A small network was shown many inputs. Here are its activations along a few directions, one row for each input.
In each table, some parts of the input vary, and every possible input appears once, in random order.
A made-up example of a description, with smaller parts first: one of 8 places around a ring, together with either a single point or one of 9 places along a line or (one of 3 separate values, together with one of 6 places along a line).
Shared parts are said once, and a part with two or three values counts as separate values.

Other details of the inputs shift rows strongly along two fixed directions, in all tables alike. That doesn't count.

A family of inputs:
x1: 5	-41	-3	4	-19	31	-16	-13	37	45	-30	28	19	-4	22
x2: -46	0	-44	44	-1	-55	3	62	46	16	-5	23	-5	36	-37
x3: -5	21	13	5	0	-13	-6	-7	14	3	-9	0	5	-17	-5
x4: -3	-5	73	28	-33	52	2	-53	69	12	-46	-5	44	-38	38
x5: -2	15	10	13	10	3	-9	-7	8	-7	-10	2	25	1	4
x6: 17	29	28	-39	22	-22	-6	-4	-50	-21	12	-10	-23	-29	-9
x7: 10	23	34	-46	17	-13	5	-6	-47	-26	6	-6	-30	-27	-15
x8: 35	37	69	-39	24	24	-24	-42	-34	-21	-11	-12	-3	-53	23
x9: -10	10	14	41	-5	14	-9	-8	57	13	-32	11	45	0	9
x10: -31	10	-25	61	-8	-1	-10	6	50	19	-23	5	20	9	5
x11: 2	-36	-13	3	-21	33	-16	-23	37	43	-20	23	28	-1	22
x12: -10	9	20	37	-18	25	-2	-6	53	15	-32	3	44	8	11
x13: 62	0	-11	-85	15	0	-6	-8	-89	-32	45	-1	-45	-29	9
x14: 19	35	10	-60	35	-27	-1	-8	-102	-39	41	-24	-42	-28	-15
x15: 7	27	20	-43	12	-13	7	-20	-52	-27	14	-15	-24	-20	-8
x16: -23	7	-1	45	-15	4	-8	-15	47	18	-31	-6	25	-21	8
x17: 18	23	7	-17	27	-2	-3	-11	-67	-28	19	-14	-6	-12	0
x18: -46	-4	-65	29	1	-53	39	52	-11	-1	32	1	-26	46	-29
x19: -19	7	22	20	-18	2	3	-10	57	15	-39	2	19	-14	2
x20: 9	-44	-40	37	-12	21	-13	-10	56	30	-13	0	5	22	-8
x21: 69	-9	-2	-74	32	0	-8	-25	-90	-27	48	-16	-59	0	-15
x22: -40	12	-57	14	-2	-63	26	53	1	-2	23	12	-28	48	-45
x23: -38	-6	-59	39	-8	-41	24	61	-16	-3	38	-4	-12	58	-29
x24: -4	10	3	23	-6	18	1	-5	-5	-2	-9	-12	21	4	8
x25: 35	33	24	-58	45	-22	-3	7	-100	-44	36	-9	-29	-9	-12
x26: 8	-35	-75	2	10	-32	-1	31	-1	7	33	7	-35	63	-36
x27: 32	27	56	-33	26	35	-16	-52	-46	-26	-5	-21	17	-48	23
x28: 15	-43	-28	26	-9	10	-13	-3	62	30	-21	5	1	30	-3
x29: -46	-11	-55	30	-5	-47	33	55	-7	-8	34	3	-21	57	-29
x30: 65	-11	31	-64	-2	40	-21	-42	-32	-12	-5	-5	-8	-60	41
x31: 20	19	67	-46	10	27	9	-56	-36	-22	-1	-23	-2	-54	26
x32: -2	-2	69	28	-30	59	-10	-49	64	15	-45	-16	60	-33	39
x33: 19	-25	-6	-23	-11	25	-10	-22	-5	30	0	20	5	-5	16
x34: -2	19	55	32	-11	49	-30	-55	73	18	-58	-2	51	-43	40
x35: 24	11	74	-38	0	32	4	-53	-41	-30	3	-21	-1	-45	28
x36: -33	-5	-41	26	-5	-49	22	73	0	-1	29	6	-12	62	-33
x37: 57	-5	-20	-78	16	8	-9	-8	-97	-33	48	-8	-44	-35	7
x38: 14	-30	-16	-14	-10	33	-12	-22	-12	29	3	13	7	-12	14
x39: 33	-25	-9	-23	-12	19	-15	-4	10	5	-13	14	-5	-26	24
x40: 6	5	70	30	-4	51	-26	-39	71	14	-65	7	59	-42	31
x41: 9	8	70	26	-20	59	-16	-40	66	17	-63	-6	61	-32	37
x42: -20	-14	38	33	-21	15	8	-1	57	8	-31	9	20	-6	10
x43: -31	8	-57	26	4	-42	16	62	-10	-6	26	9	-4	69	-32
x44: 50	-12	2	-86	21	3	-7	-13	-107	-7	40	6	-43	-13	6
x45: -55	-1	-66	52	-16	-44	23	42	33	13	0	5	-7	42	-31
x46: -2	-29	-88	-5	-6	-26	1	49	-1	3	30	17	-22	31	-14
x47: -43	14	-56	54	0	-45	1	54	46	15	3	24	0	52	-27
x48: -16	-8	38	34	-20	23	-1	6	57	14	-30	2	33	-2	9
x49: -11	22	2	15	11	3	-14	-9	9	-1	-8	-5	8	-8	6
x50: -34	0	-45	27	-7	-46	24	66	-2	-1	36	7	-11	63	-34
x51: 55	-24	3	-46	23	9	-14	-18	-45	-11	15	-9	-43	0	-7
x52: -44	7	-47	51	7	-45	-3	66	47	14	-5	29	-5	49	-30
x53: 9	20	29	-40	14	-10	23	-13	-48	-23	25	-11	-25	-19	-1
x54: -37	-17	-11	58	-29	3	19	6	46	12	-13	-2	18	16	6
x55: 20	22	30	-67	30	-25	24	0	-89	-38	40	-16	-46	-19	-8
x56: -52	-13	-51	56	-17	-29	18	55	36	14	14	0	13	59	-22
x57: 6	5	74	26	-16	61	-19	-35	67	16	-65	0	58	-34	33
x58: -4	13	56	25	-18	37	-24	-56	71	20	-57	-8	50	-54	32
x59: 13	-36	24	2	-25	74	-25	-61	53	48	-43	11	48	-39	42
x60: 13	32	10	-66	28	-23	13	-13	-100	-42	38	-25	-47	-22	-17
x61: 19	-40	-14	16	-6	35	-18	-31	53	25	-19	-7	10	6	2
x62: -59	-11	-57	45	-7	-40	35	46	38	14	8	5	-2	46	-22
x63: -37	-10	-41	25	-5	-56	32	66	0	-7	28	13	-26	59	-31
x64: 26	31	13	-54	31	-5	5	-1	-109	-43	43	-25	-26	-1	-9
x65: -42	-5	-41	15	8	-57	33	66	6	-1	22	18	-28	44	-37
x66: 45	-10	-16	-59	3	10	-13	-11	-47	-19	24	2	-23	-25	17
Each input here is: one of 6 places along a line, together with either one of 3 separate values or one of 8 places around a ring.
Q: The inputs of x9 and x40 match in every part but the place on the line of 6. If x22 is changed in the same way as x9 into x40, which row does it become?
A: x7
Q: The inputs of x60 and x19 match in every part but the place on the line of 6. If x61 is changed in the same way as x60 into x19, which row does it become?
A: x28
Q: Which other rows agree with x34 in the place on the line of 6? List them by row number.
A: x5, x11, x15, x26, x31, x32, x35, x43, x58, x66
Q: Start at x62 and move only the place on the ring of 8, one step at a time. The first step leads to x29. Which rows follow, in order?
A: x56, x64, x27, x49, x14, x60
Q: Which other rows agree with x16 in the place on the line of 6? List them by row number.
A: x10, x17, x18, x20, x23, x24, x37, x38, x45, x54

A family of inputs:
x67: -3	30	34	-42	38	-30	5	-1	-72	-22	14	0	-32	-11	-24
x68: 2	36	43	21	8	27	-3	-32	30	-24	-33	-24	38	-36	24
x69: -22	25	46	30	6	32	-17	-46	29	14	-47	-4	45	-34	13
x70: -6	42	24	2	30	-10	0	-26	-25	-26	9	-13	-6	-18	2
x71: 5	29	63	-23	24	5	18	-44	-48	-33	18	-28	-20	-30	9
x72: 29	-22	22	-20	-13	39	4	-44	2	12	-2	-4	21	-8	18
x73: 42	-13	4	-34	6	10	-16	-17	-11	2	-5	2	-33	-19	-7
x74: 41	-17	-10	-45	9	4	3	-13	-69	-15	33	-21	-53	-1	-18
x75: 12	-49	6	25	-24	36	-11	-26	40	22	-28	-7	12	-19	23
x76: -13	16	22	13	-13	-13	17	28	-17	-30	18	-15	1	18	-13
x77: 20	38	41	-40	16	-27	3	26	-64	-50	27	-8	-26	-7	-15
x78: 12	-33	31	5	-30	65	0	-48	41	23	-34	8	38	-16	49
x79: 35	4	-21	-53	22	5	-7	-3	-82	-19	35	8	-21	5	15
x80: 33	-11	-7	-60	8	1	1	-18	-63	-14	43	-23	-36	11	-15
x81: 7	46	25	-27	26	-12	-8	14	-88	-22	25	-17	-12	-6	-13
x82: -58	3	-83	11	-19	-80	31	76	13	9	24	27	-31	36	-37
x83: -23	13	22	10	-3	-11	15	26	-29	1	14	-12	2	20	-14
x84: -12	20	32	-30	28	-16	21	-8	-83	-24	28	-15	-25	-2	-21
x85: -50	10	-31	40	-2	-58	11	82	22	20	2	22	-4	58	-39
x86: 10	-26	-7	24	-7	46	-25	-18	41	25	-23	11	32	-23	37
x87: 13	-35	11	6	-9	39	-16	-9	55	25	-27	25	19	-27	29
x88: 26	-29	20	30	-17	58	-44	-51	61	29	-55	-3	40	-49	45
x89: -7	20	42	23	1	3	10	-7	60	-13	-39	-8	26	-18	14
x90: -2	36	26	17	-4	5	-11	9	-5	-27	-4	-11	23	-8	0
x91: -60	13	-104	27	-15	-72	22	68	-2	6	32	14	-17	38	-33
x92: 22	-17	-3	32	-19	47	-35	-41	66	34	-47	-4	25	-24	18
x93: -7	15	-2	-51	-8	-22	32	-4	-78	-25	41	-19	-36	-30	-2
x94: 46	-2	-1	-71	20	-10	1	-5	-60	-14	33	11	-25	1	-11
x95: -58	-2	-37	76	-15	-34	39	53	72	-2	-7	-6	18	57	-20
x96: 18	-13	1	20	-18	44	-21	-42	60	35	-34	10	57	-9	28
x97: -18	-45	-85	30	-3	-51	-2	70	33	20	9	32	-29	50	-30
x98: -25	-30	-80	23	-14	-39	-3	52	68	33	4	25	-7	68	-38
x99: 12	-24	12	-3	-16	36	-9	-16	51	24	-34	31	27	-9	33
x100: -12	27	37	6	19	-20	7	-14	14	-11	-9	1	-10	-13	0
x101: -40	-59	-79	61	-22	-11	17	58	57	35	9	26	4	58	-9
x102: 33	3	-13	-35	8	15	-27	-29	-20	1	11	-13	-4	-4	0
Q: The inputs of x89 and x68 match in every part but one. If x67 is changed in the same way as x89 into x68, which row does it become?
A: x69
Q: Describe the family of inputs behind these rows.
A: one of 3 separate values, together with either a single point or one of 5 places around a ring or one of 6 places around a ring
Q: Which other rows agree with x75 in the choice among 3 separate values? List them by row number.
A: x71, x72, x74, x76, x78, x80, x83, x84, x93, x95, x101

A family of inputs:
x103: 11	28	26	-26	23	13	-5	-31	-80	-19	26	-34	-7	-33	5
x104: 28	38	31	-59	21	0	-8	-20	-60	-23	6	3	-9	-53	5
x105: -72	-16	-69	54	-21	-44	21	36	73	20	-5	18	-1	30	-18
x106: 2	15	-25	-62	33	-66	20	63	-86	-32	59	17	-59	15	-28
x107: 0	31	39	33	-11	32	-35	-47	50	19	-47	-6	39	-46	33
x108: 9	2	58	27	-1	39	-17	-19	47	-1	-44	-1	50	-10	29
x109: 32	-14	7	27	-23	66	-38	-42	48	14	-30	-10	46	-39	46
x110: -25	-8	-41	15	5	-54	17	82	2	-11	29	9	-22	79	-40
x111: 23	2	55	-41	1	15	25	-32	-69	-29	17	-30	-27	-30	8
x112: 15	3	39	-42	11	0	20	-31	-70	-24	24	-33	-34	-35	-5
x113: 2	17	40	21	-11	18	-14	-41	70	13	-42	-13	19	-21	13
x114: -65	4	-72	76	-11	-36	-7	41	55	20	-5	10	17	44	-27
x115: 14	-33	-59	22	-14	-4	0	27	41	4	15	-6	-6	41	-12
x116: -36	4	-34	44	-11	-13	8	51	-2	1	18	13	11	51	-14
x117: -23	-22	-15	19	-14	-36	19	61	19	-1	3	15	-12	43	-19
x118: -37	0	-38	53	-4	-36	5	52	84	22	-17	22	4	49	-39
x119: 9	8	34	-48	5	10	29	-25	-71	-26	29	-20	-26	-31	19
x120: 19	16	37	-41	23	7	12	-33	-64	-26	28	-43	-27	-18	-10
x121: 2	-5	61	21	-24	52	4	-31	52	5	-31	-13	34	-5	19
x122: -44	13	-51	67	-2	-32	-14	56	62	27	-17	32	22	33	-25
x123: 52	-17	11	-62	17	7	-13	-24	-53	-7	5	-4	-48	-31	-4
x124: -5	6	44	6	-10	26	-7	-29	68	19	-47	19	27	-55	27
x125: 37	45	38	-34	36	-6	-15	-38	-56	-35	9	-19	-19	-29	5
x126: -30	-15	-19	11	-11	-28	19	55	21	3	6	23	-3	28	1
x127: 65	-23	13	-53	-4	22	-5	-30	-50	-30	23	-22	-32	-39	15
x128: 58	5	11	-48	42	20	-29	-35	-54	-15	1	-6	-25	-20	5
x129: 13	37	-32	-33	58	-66	5	50	-88	-43	52	9	-51	33	-50
x130: -68	-2	-74	57	-26	-35	10	30	64	24	-14	14	22	30	-18
x131: -17	-11	-108	19	19	-48	-17	70	-17	18	25	28	-33	63	-37
x132: 31	18	46	-49	19	-9	0	-12	-44	-25	5	0	-34	-40	-11
x133: -3	2	48	45	-7	48	3	-45	42	6	-38	-20	49	-12	29
x134: 27	-21	-1	8	-38	61	-21	-46	51	16	-33	-5	48	-47	49
x135: -41	11	-76	36	24	-67	11	50	-10	-18	31	2	-24	64	-52
x136: 3	12	47	4	-19	34	-17	-25	52	19	-52	11	56	-47	34
x137: -14	18	-51	-36	13	-49	40	44	-112	-30	67	-10	-41	35	-27
x138: 7	-43	27	-6	-23	50	-8	-47	48	45	-26	21	28	-24	35
x139: -20	3	24	21	-25	39	5	-48	35	25	-34	-18	48	-43	29
x140: 13	-30	12	-5	-14	47	-22	-44	62	37	-51	16	15	-46	37
x141: -6	21	-42	-40	34	-65	17	32	-85	-45	64	-21	-70	38	-57
x142: 0	7	50	26	-14	43	-26	-11	38	10	-39	2	52	-22	35
x143: -52	-19	-43	70	-21	-21	31	44	65	21	-3	-4	11	71	-26
x144: -57	-3	-62	55	-21	-51	16	43	80	29	-10	27	-3	31	-9
x145: 67	-2	2	-38	23	28	-18	-30	-56	-37	25	-22	-12	-19	17
x146: 29	23	39	-46	11	-17	2	-28	-49	-26	11	-16	-42	-39	-1
x147: -33	-29	-97	39	-17	-23	-8	44	60	46	-22	37	9	42	-15
x148: -6	20	-45	-20	48	-58	25	36	-107	-39	70	-22	-51	44	-47
x149: 17	9	51	-53	0	22	21	-20	-64	-30	25	-5	-20	-32	23
x150: -49	-12	-48	50	-29	-26	12	65	59	24	-16	30	35	48	-4
x151: 49	-18	-6	-59	0	20	-2	-24	-50	-26	33	-11	-29	-42	27
x152: 9	-29	19	-3	-28	55	-18	-50	38	47	-34	17	50	-22	33
x153: 8	-9	63	9	-18	23	-8	-17	62	14	-48	6	27	-35	17
x154: 5	9	27	-50	14	2	22	-32	-70	-20	31	-25	-29	-43	11
x155: -3	41	-58	-48	24	-76	14	41	-101	-31	61	2	-58	18	-32
x156: 28	-23	22	5	-6	50	-29	-46	71	32	-54	-2	17	-20	17
x157: -49	-31	-28	65	-40	-18	32	52	67	20	-9	20	9	56	-18
x158: 53	-8	34	-49	30	29	-18	-45	-66	-7	20	-1	-7	-2	8
x159: 45	-30	31	-62	6	15	-2	-32	-64	1	25	0	-31	-13	-1
x160: 16	-22	33	16	-15	64	-36	-52	36	45	-34	11	50	-18	35
x161: 16	27	34	-26	16	22	2	-24	-84	-26	25	-29	-5	-22	13
x162: -12	-38	-67	7	4	-37	11	49	2	26	38	20	-25	89	-45
x163: 33	37	48	-45	28	8	-27	-6	-67	-25	11	-5	-1	-37	8
x164: -12	-8	41	20	-23	24	-3	-51	58	7	-43	-13	17	-44	13
x165: -58	-11	-53	60	-39	-14	26	53	53	24	-6	27	33	54	-8
x166: 14	13	63	23	5	35	-26	-29	58	7	-53	3	52	-27	24
x167: -31	1	-51	40	9	-41	25	68	-15	-15	35	12	-9	83	-37
x168: 11	4	63	11	-9	33	-17	-22	71	13	-47	-4	37	-21	14
Q: Describe the family of inputs behind these rows.
A: one of 6 places around a ring, together with either one of 3 separate values or one of 8 places around a ring
Q: The inputs of x144 and x125 match in every part but the place on the ring of 6. If x105 is changed in the same way as x144 into x125, which row does it become?
A: x135
Q: Which other rows agree with x115 in the place on the ring of 6? List them by row number.
A: x110, x113, x118, x120, x121, x141, x143, x156, x162, x168
Q: Which other rows does x109 become when the choice among 3 separate values takes its other values? List them by row number.
A: x131, x160
Q: Start at x153 and move only the place on the ring of 8, one step at a time. The first step leads to x132. Which rows follow, in order?
A: x146, x164, x112, x111, x157, x117
Q: Which other rows does x137 become when the place on the ring of 8 takes its other values? List them by row number.
A: x104, x130, x136, x139, x150, x155, x165
